Each row below holds a small network's activations on one input, seen along a few directions.
Each table varies a few parts of the input and shows all the possible inputs, shuffled.
Descriptions start from the smaller parts, as in this example, which fits no table here: line(4) and (point or line(9) or (values(3) and ring(5))).
Shared parts are said once, and a part with two or three values counts as separate values.
(in the rows, 128 means zero)

Rows:
r1: [ 94 117 100  81 139 198 120 130  85 112 110 135]
r2: [ 68  93 119  72 118 182 144 101 130 119 122 135]
r3: [188 136 107 143 134 125 120 191 176 162  88 141]
r4: [ 92 131 157 145 113  72  94 128 126  88 156  83]
r5: [178 120 118 140 120 122  95 190 173 186 110 145]
r6: [115 160 137 149 141  80 101 146 103  58 126  92]
r7: [164 104 126 136 101 112 114 169 193 192 114 136]
r8: [ 73  86 124  73 105 187 117 111 105 140 136 128]
r9: [172 124 108 139 135 117 151 174 198 162  87 140]
r10: [161 106 122 135 117 106 143 159 214 173  97 143]
r11: [142 130 127 112 140 202 183  24  28 155 166 177]
r12: [ 99 151 138 148 142  73 133 132 131  56 129  91]
r13: [105 148 154 147 130  77  77 148 105  82 148  95]
r14: [ 88 135 153 145 125  69 124 117 148  68 140  90]
r15: [ 88 110 116  70 122 199 100 129  91 128 136 133]
r16: [156 185 164 196 149  69 156  42  53  97 185 124]
r17: [241 155 130 198 134 120 180  98 133 220 139 186]
r18: [ 79 113 102  74 137 194 152 114 112 106 114 131]
What is each input in this table made of? -> values(3) and (point or ring(5))
Changing only the values(3) part turns r18 into r12. The same change can be made to r11. Which row results? -> r16

Rows:
r19: [142 106 142 110 117 165 124 120 132 168 141 155]
r20: [162 144 126 161 125 103 129 121 108 131 144 116]
r21: [142 157 134 140 146  94 153 126 124 101 116 138]
r22: [116 142 118 125 144 121 116 159 159  99 117 119]
r23: [ 62 153 145 132 133 148 146  54  30  65 179 110]
r24: [139 129 126 134 119 121  98 163 131 129 126 100]
r25: [ 36 101 134  74 133 148  91 105  60  39 146  92]
r26: [144 127 159 148 121 114 122 101 127 141 161 143]
r27: [118 108 115 105 122 144 160 125 148 157 119 144]
r28: [122 126 119 126 129 115 130 155 156 107 113  95]
r29: [ 94 115 136 116 123 109 128 141 166 132 122 106]
r30: [124 130 135 137 130  96 158  99 144 136 138 123]
r31: [145 149 125 149 156 104 145 117 136 102 131 128]
r32: [142 127  99 118 128 153 160 137 141 136 109 132]
r33: [ 98 111 141 119 113 119 126 138 176 115 134 130]
r34: [137 141 130 130 140 125  83 163 133 121 133 117]
r35: [159 125 108 124 124 157 130 140 117 160 127 132]
r36: [131 135 120 157 123  96 154 100 137 124 118 123]
r37: [117 138 134 120 139 114 122 166 146  97  99 118]
r38: [124 111 129 142 107 118  92 150 135 139 118 106]
r39: [140 104 120 114 113 155 130 128 124 176 139 143]
r40: [147 127 137 167 120 104 120 104 113 145 130 122]
r41: [136 144 138 126 126 118  88 172 121 116 114 125]
r42: [137 143 112 110 140 149 153 143 133 129  96 155]
r43: [146 142 127 152 139 103 157 114 133 113 123 111]
r44: [128 110 133 101 122 160 154 113 158 146 126 154]
r45: [ 61 123 115  57 131 212 137  72  47 100 139 133]
r46: [159 154 146 155 142  97 119 132  95 120 131 138]
r47: [143 134 105 116 151 159 146 134 145 130 115 145]
r48: [125 129 149 138 128 107 153  96 154 122 144 141]
r49: [139 128 141 150 118  99 128 104 117 154 155 127]
r50: [160 149 130 156 148 105 115 125 109 122 147 135]
r51: [158 134 111 124 140 162 115 143 119 147 129 150]
r52: [124 108 105 124 122 148 153 120 145 151  97 138]
r53: [142 109 112 131 115 154 124 130 119 171 116 140]
r54: [122 117 153 121 106 120  93 141 149 136 151 130]
r55: [113 116 133 124 106 110  99 152 138 147 141 118]
r56: [155 137 126 123 137 156 117 147 106 151 108 154]
r57: [103 109 123 136 119 112 124 142 160 119 101 104]
Changing only one part turns r29 into r30. The same change can be made to r55. Which row results? -> r49
What is each input in this table made of? -> values(3) and (point or (values(2) and line(6)))
Change only the values(3) part in r32. List by row number the other rows that result. -> r28, r43
Change only the line(6) part in r39. List by row number the other rows that result. -> r19, r35, r51, r53, r56

Rows:
r58: [110 131 131 124 129 121 123 131 125 106 128 116]
r59: [126 126 124 116 129 147 115 137 113 127 127 129]
r60: [117 130 138 132 126 119 119 119 112 121 142 123]
r61: [112 118 123 115 123 140 137 121 134 129 123 127]
r62: [132 138 131 138 134 123 133 109 107 120 136 127]
r63: [123 120 130 118 122 143 118 122 118 136 137 133]
r64: [136 129 122 127 133 144 137 114 111 138 132 139]
r65: [122 135 130 128 130 124 111 132 111 109 133 118]
r66: [119 134 135 129 131 120 141 112 122 113 131 128]
r67: [220 131 122 181 122  77 127 197 224 200  94 146]
r68: [109 126 130 126 126 117 136 118 128 113 129 117]
r69: [114 121 122 112 129 145 125 135 131 123 124 126]
r70: [124 124 126 119 130 144 143 117 129 128 129 135]
What is each input in this table made of? -> point or (values(2) and ring(6))
Change only the values(2) part in r70. List by row number the other rows that result. -> r66

Rows:
r71: [137 152 150 158 160  85 162 118 128  95 145 127]
r72: [219 129 127 159 114 120  78 198 188 226 121 154]
r73: [ 99 117 150 147 119  67 136 126 168  83 131 113]
r74: [115 120 141 126 119 120  60 166 119 106 145  87]
r75: [ 78  93 136 118 130  93 130 138 166 103 120  90]
r76: [ 73  91 134  67 116 162 154 117 143 143 113 147]
r77: [145 150 160 170 124  84 104 131  93 121 170 125]
r78: [156 148 150 152 113 119 110 106  81 135 162 130]
r79: [100 111 118  90 116 143  66 158 113 133 144 112]
r80: [131 124 103 121 140 187 136 104  73 144 121 141]
r81: [132 152 132 152 139  89  96 148 121  73 119 114]
r82: [105 122 127 110 140 115 133 158 151  80 121  91]
r83: [152 130 130 115 134 140 110  96  78 152 171 153]
r84: [147 158 141 147 134 120 165  89 120 111 132 122]
r85: [ 90 123 119  70 136 185 141 124 140 123 112 154]
r86: [162 151 137 149 145 120 138 109  80 115 126 134]
r87: [129 122 120 110 116 176 107 105  70 172 157 137]
r88: [102 108 136  85 113 190  84 147 100 148 139 146]
r89: [127 126 149 150 110 103 175  78 127 124 137 126]
r90: [105 121  98 103 130 154  97 159 116  99 113 117]
r91: [102  90 120 103 125 160 174  76 119 160 134 135]
r92: [122 148 147 153 118  82  66 149 120 105 153 105]
r93: [ 88 124 103  92 137 153 125 140 158  98 119 115]
r94: [104 118 119  78 143 184 114 145  97 130 102 154]
r95: [117 127 156 172 132  75 156  97 150 105 151 126]
r96: [137 141 118 124 138 152 170  79 116 121 138 144]
r97: [148 145 107 138 137 153 137  95  80 128 134 149]
r98: [111 158 139 148 138  84 133 140 150  82 122  99]
r99: [ 68  94 117  92 113 127 133 127 162 118 115 114]
r100: [185 105 113 153 104  99 160 157 245 208  90 151]
r101: [111 115 127 128 122 128 172  61 124 147 134 141]
r102: [150 160 145 169 149  87 124 122  95  96 128 130]
r103: [220 137 106 169 124 124 120 197 179 202  68 147]
r104: [123 122 112 111 137 187 174  94 107 138 130 135]
r105: [110 136 119 125 124 117 105 171 105  90 104  93]
r106: [206 139 103 156 117 123 160 181 228 191  87 150]
Changing only one part turns r83 into r96. The same change can be made to r77. Which row results? -> r71
What is each input in this table made of? -> line(4) and (point or ring(8))
A walk changes only the line(4) part. It starts at r75 and steps to r82. List the rest of the walk in order. -> r105, r74
Which other rows agree with r76 in the line(4) part? List them by row number. -> r73, r75, r89, r91, r95, r99, r100, r101
A walk changes only the ring(8) part. It starts at r81 and steps to r102. List the rest of the walk in order. -> r86, r97, r80, r94, r90, r105

Rows:
r107: [135  70 106 112 119 163 123 187 240 196 111 182]
r108: [177 126  98 144 151 137 177 117 175 215  80 208]
r109: [ 84 112 159  54 143 160  26 152  70  68 119  98]
r110: [145 123 117 190 122  34 115 176 225  92 107  77]
r111: [197 162 109 189 118  93 145 122 126 230 138 159]
r112: [193 189 155 203 162  44 130 125 176 134 153 132]
r113: [ 56 118 153 112 116  94 131 118 101  20 128  32]
r114: [140 140 141 113 122 160 147  63   9 134 204 116]
r115: [169 117 117 137 111  98  57 246 173 139  95 163]
r116: [ 48  71 104  62 100 239 130 123 124 108 132 142]
r117: [ 86 188 154 159 112 114 172  68  44  60 151  95]
r118: [107 120 124  62 159 200 184  39  73 139 116 132]
Changing only one part turns r107 into r116. The same change can be made to r112. Which row results? -> r117
What is each input in this table made of? -> values(2) and ring(6)
Change only the values(2) part in r109. List by row number the other rows that result. -> r115
